A small network was shown many inputs. Here are its activations along a few directions, one row for each input.
In each table, some parts of the input vary, and every possible input appears once, in random order.
Descriptions start from the smaller parts, as in this example, which fits no table here: values(3) and (point or line(9) or (line(4) and ring(8))).
Shared parts are said once, and a part with two or three values counts as separate values.
In the rows, 128 means zero.

A family of inputs:
r1: [134 139  76  66  94 180 177  71 138  83 160]
r2: [118 155  49 102 102 191 169  95 138  78 163]
r3: [139 195 163  82 170 168  96 140 158 225 155]
r4: [153  83 122 145  59  85 140  95 160  52 100]
r5: [105 142  55 135 117 225 167 124 114  95 159]
r6: [187 138 158  48 200 202  90 169 167 208 154]
r7: [ 62 142 198 188 166  37 114 126 149 135 116]
r8: [115 118  74 131 126 218 191 132 101 121 158]
r9: [141  69 116 216  94 120 158 151 119  85  92]
r10: [125 123  84  51 155 133  64  55  24 185 147]
r11: [ 33 191 140 106 189 127 143 100 144 203 152]
r12: [132 106  80 101 123 189 210 125 104 134 165]
r13: [144  69 144 134 125  40  32  85  31 123 106]
r14: [225 107 201 132 184  96  73 189 170 148  84]
r15: [149 158 189 160 135  49  74 169 152 138 117]
r16: [178 164 214 167 153  63  78 161 156 159  97]
r17: [125  88  97 223  82 129 132 146 135  57  97]
r18: [138 114  96  83 108 197 196  93 114 114 159]
r19: [ 35 202 132  58 161 137 117 149 113 186 127]
r20: [157  56 123 183  93  92 175 143 123  98 100]
r21: [ 65 158 192 141 137  42  88 173 115 117  90]
r22: [115 195 135  72 157 154  97 147 150 201 171]
r23: [137  98  94 185  66  96 130 120 161  45 105]
r24: [160  60 140 164  76 101 161 114 135  80  98]
What is each input in this table made of?
Answer: values(2) and (point or line(5) or ring(6))
List by row number the other rows that have the values(2) part in common with r18.
Answer: r1, r2, r3, r5, r6, r8, r10, r11, r12, r19, r22
Change only the values(2) part in r15. List by row number the other rows that result.
Answer: r22

A family of inputs:
r25: [147  80 182 229  99  10 109 120 154  80  78]
r26: [ 69 165  79  70 149 203 187  98  99 157 174]
r27: [133  74  65 220  52 127 169  95 132  21 119]
r28: [ 96 174  91  64 137 220 192 114 153 151 172]
r29: [155 182 176  75 200 131  43 142 125 214 138]
r30: [ 65 196 176  98 189 107  72 150 116 213 136]
r31: [171  55 201 219 124  40 114 180 147  90  68]
r32: [146  89 173 162  87   9  91 116 133  74  69]
r33: [ 93 141  66  54 153 204 168  88  79 171 179]
r34: [149 137  83  44 145 232 156  88 114 172 179]
r35: [165  72 191 211  99  25 114 156 128  92  74]
r36: [ 91 175 161  84 195 109  53 141  95 223 138]
r37: [160  50  75 206  70 153 180 146 129  38  94]
r38: [138 157  85  47 134 225 176 114 152 162 183]
r39: [151  65  71 201  49 141 177 127 107  34 108]
r40: [147 202 178  78 191 123  66 169 164 204 144]
r41: [100 212 187  92 189 119  80 167 168 200 135]
r42: [129  77  64 152  43 126 155  94 110   9 118]
Changing only one part turns r34 into r29. The same change can be made to r42. Which row results?
Answer: r32
What is each input in this table made of?
Answer: values(2) and (line(4) or ring(5))
Change only the line(4) part in r35. List by row number the other rows that result.
Answer: r25, r31, r32

A family of inputs:
r43: [ 84 163 132  86 159 125 111 112  90 185 149]
r44: [148 113  59 124  94 214 188 128 120  92 151]
r45: [128 173 175 136 164  84  75 149 156 162 115]
r46: [157 108  46 120  89 232 195 128 161  92 154]
r47: [233 100 202 122 166 103  35 156 127 187  91]
r48: [128 167 182 146 173  92  84 166 161 164 116]
r49: [122 167 178 121 152  77  63 152 142 158 112]
r50: [133 114  64 130  92 185 173 108 111  85 145]
r51: [115 174 124  61 163 178 142 116 122 181 162]
r52: [ 82  84  92 150 103 101 138  96  68  83 103]
r53: [143  90 155 209  95  88 160 152 160  86  93]
r54: [ 67 152 128  94 157  98  96 121  76 186 132]
r55: [135  90 145 159  79  57 121 123 129  60  92]
r56: [135 162 109  44 168 223 160 132 173 179 169]
r57: [120 164 178 110 143  71  54 151 131 152 109]
r58: [144  95 149 202  95  82 153 140 159  82  93]
r59: [137  92 144 171  84  63 130 124 140  66  93]
r60: [ 90  90  87 154  99 109 137  77  84  77 121]
r61: [137  84 162 211  96  91 161 165 156  89  92]
r62: [130 168 117  47 165 213 155 126 152 181 173]
r63: [100  98  85 147  97 133 149  94  84  81 125]
r64: [126 162 187 152 176  98  89 178 161 165 118]
r65: [105 104  82 144  91 136 141  75 102  77 139]
r66: [248  32 152 168 110  74 105 145 127  88  99]
r67: [112 174 126  65 161 166 136 116 115 182 161]
r68: [ 75 158 128  96 155 104  94 100  92 183 148]
r69: [ 90 170 131  81 152 127 104  92 109 183 164]
r70: [120 155 193 154 178 100  90 193 157 165 117]
r71: [143  99 141 189  91  71 143 123 154  74  95]
r72: [130 113  68 133  92 174 168 107 105  83 142]
r73: [152 112  53 122  87 221 187 121 139  89 158]
r74: [127 167 122  51 169 205 157 131 133 182 165]
What is each input in this table made of?
Answer: values(2) and (point or line(6) or line(9))
Changing only the values(2) part turns r69 into r65. The same change can be made to r48. Which row results?
Answer: r58
Change only the values(2) part in r55. List by row number the other rows that result.
Answer: r57
Change only the line(9) part in r65. List by row number the other rows that result.
Answer: r44, r46, r50, r52, r60, r63, r72, r73

A family of inputs:
r75: [175 102 136 170 116 106 129 139 149  94 121]
r76: [130 119 130 160  93  84 138 138 154  90 103]
r77: [121 167 148 120 168 157 133 157 145 171 126]
r78: [128 100 133 162 105  90 112 130  88  93 106]
r79: [176  93 136 154 102 103 108 113 122 100 101]
r80: [ 96 108 128 162 112  82 119 117 121  81 101]
r81: [109 147 129 100 157 116 103 128  93 183 142]
r82: [148 146 150  86 169 149 116 151 145 160 142]
r83: [133  98 138 190 108 119 138 159 154 105 110]
r84: [109 176 159  96 140 131 127 133 145 160 146]
r85: [129  80  71 130  87 176 210  94 111  82 140]
r86: [147 130 141  77 154 140  93 125 126 177 133]
r87: [109 161  53  76 121 224 155 105 118 129 175]
r88: [ 80 165 140 110 160 115 112 104 120 167 145]
Changing only one part turns r86 into r79. The same change can be made to r81. Which row results?
Answer: r78
What is each input in this table made of?
Answer: values(2) and (point or ring(6))

A family of inputs:
r89: [133 172 145 120 167 157 134 141 162 180 137]
r90: [ 91 159 145 101 154 100  80 132 106 189 122]
r91: [126 118 159 175 107  67 109 138 131  89 104]
r92: [162 137 101  75 136 178 111 110 111 162 174]
r93: [ 99 144 134  82 168  86  90 112  86 176 140]
r94: [ 69 106  48 166  80 179 218 103  88  71 150]
r95: [171  64  87 150  98 146 123 109 119  88 123]
r96: [171  73  99 141 103 144 139 115 114  79 102]
r97: [150 151 128  76 152 172 133 129 120 162 149]
r98: [151  85 136 154  94 119 155 146 155 100 112]
r99: [130 145 151  89 152 166 138 137 147 178 148]
r100: [114 164 160 114 181 147 119 152 161 169 143]
r101: [122  89 145 163 116  53 107  85  91  93 103]
r102: [142 114 149 177 115  94 138 159 168  87 116]
r103: [165  85 113 144 102 131 148 135 129  85 106]
r104: [158 118 129 182 104 103 155 153 169 102 107]
r105: [117 108 154 175  94  60  99 110 110 105  92]
r106: [161 145 112  67 142 178 126 116 104 156 153]
r107: [105 171 158 115 167 135 100 152 139 169 128]
r108: [133 121 153 180 103  84 119 151 145  85 102]
r109: [ 98 167 157 106 170 114  90 151 127 173 130]
r110: [ 48 181  53  65 114 204 186  79 135 119 174]
What is each input in this table made of?
Answer: values(2) and (point or line(10))
Changing only the values(2) part turns r103 into r97. The same change can be made to r105. Which row results?
Answer: r90

A family of inputs:
r111: [101 166 110  98 154 141 121 109  97 165 149]
r112: [116  92  72 130 113 142 146  87  92 101 131]
r113: [140 150 164 132 153  77  28 152 137 128 107]
r114: [133  80  76 114 106 149 145  92  93 100 134]
r115: [149 122 195 125 172  82 120 114 156 175 112]
r116: [112 129 113 150  98 152 162 119 150  88 125]
r117: [104 178 136 103 144 155 132 134 149 157 143]
r118: [ 97 114  84 151 112 135 148 106 117  95 131]
r119: [151 113 114 117 102 145 172 130 157  79 121]
r120: [ 86 180 127 117 150 145 120 124 130 159 153]
r121: [ 88 179 131 116 147 146 125 133 144 158 155]
r122: [103 106  76 142 112 136 148  94 104 102 128]
r123: [ 94 172 116 107 155 140 120 120 112 159 151]
r124: [132 123 113 132 101 149 167 126 154  84 120]
r125: [158 119 128 181  85  61  67 151 125  84  93]
r126: [208  92 120 190 140 188 163 194 139 101 133]
r127: [123 169 134  87 143 150 138 142 155 157 138]
r128: [131 143 112  75 138 155 119 109  86 169 157]
r129: [140 157 134  72 142 146 141 146 161 155 137]
r130: [ 92 126  99 164 102 140 148 111 132  95 135]
r131: [141 132 126  63 132 170 117 110  85 169 153]
r132: [191 109 153 172  87  75  95 121 151  90 110]
r133: [181 116 133 145 169 207 119 195 161 194 121]
r134: [ 96 130 106 163  96 142 154 122 142  94 139]
r135: [ 96 114 189 133 176  65 118 145 122 172 124]
r136: [ 85 141 182 137 170  78  71 160  97 142  88]
r137: [115 154 108  90 150 147 120 103  84 166 153]
r138: [153 107 117 115  99 144 166 132 159  77 130]
r139: [141 150 137  69 137 145 135 148 162 153 145]
r140: [171 137 175 122 151  86  55 123 165 145 119]
r141: [147  73  93 103 102 166 145  91  90  98 133]
r142: [165  91 174 172 110  73 161 110 142 116  99]
r143: [109  79 160 181 106  54 155 143 112 123 109]
r144: [101 108 146 184 100  63 110 158  87 100  73]
Changing only one part turns r125 into r113. The same change can be made to r130. Which row results?
Answer: r120
What is each input in this table made of?
Answer: values(2) and (point or ring(5) or line(11))
Change only the values(2) part in r142. List by row number the other rows that result.
Answer: r115
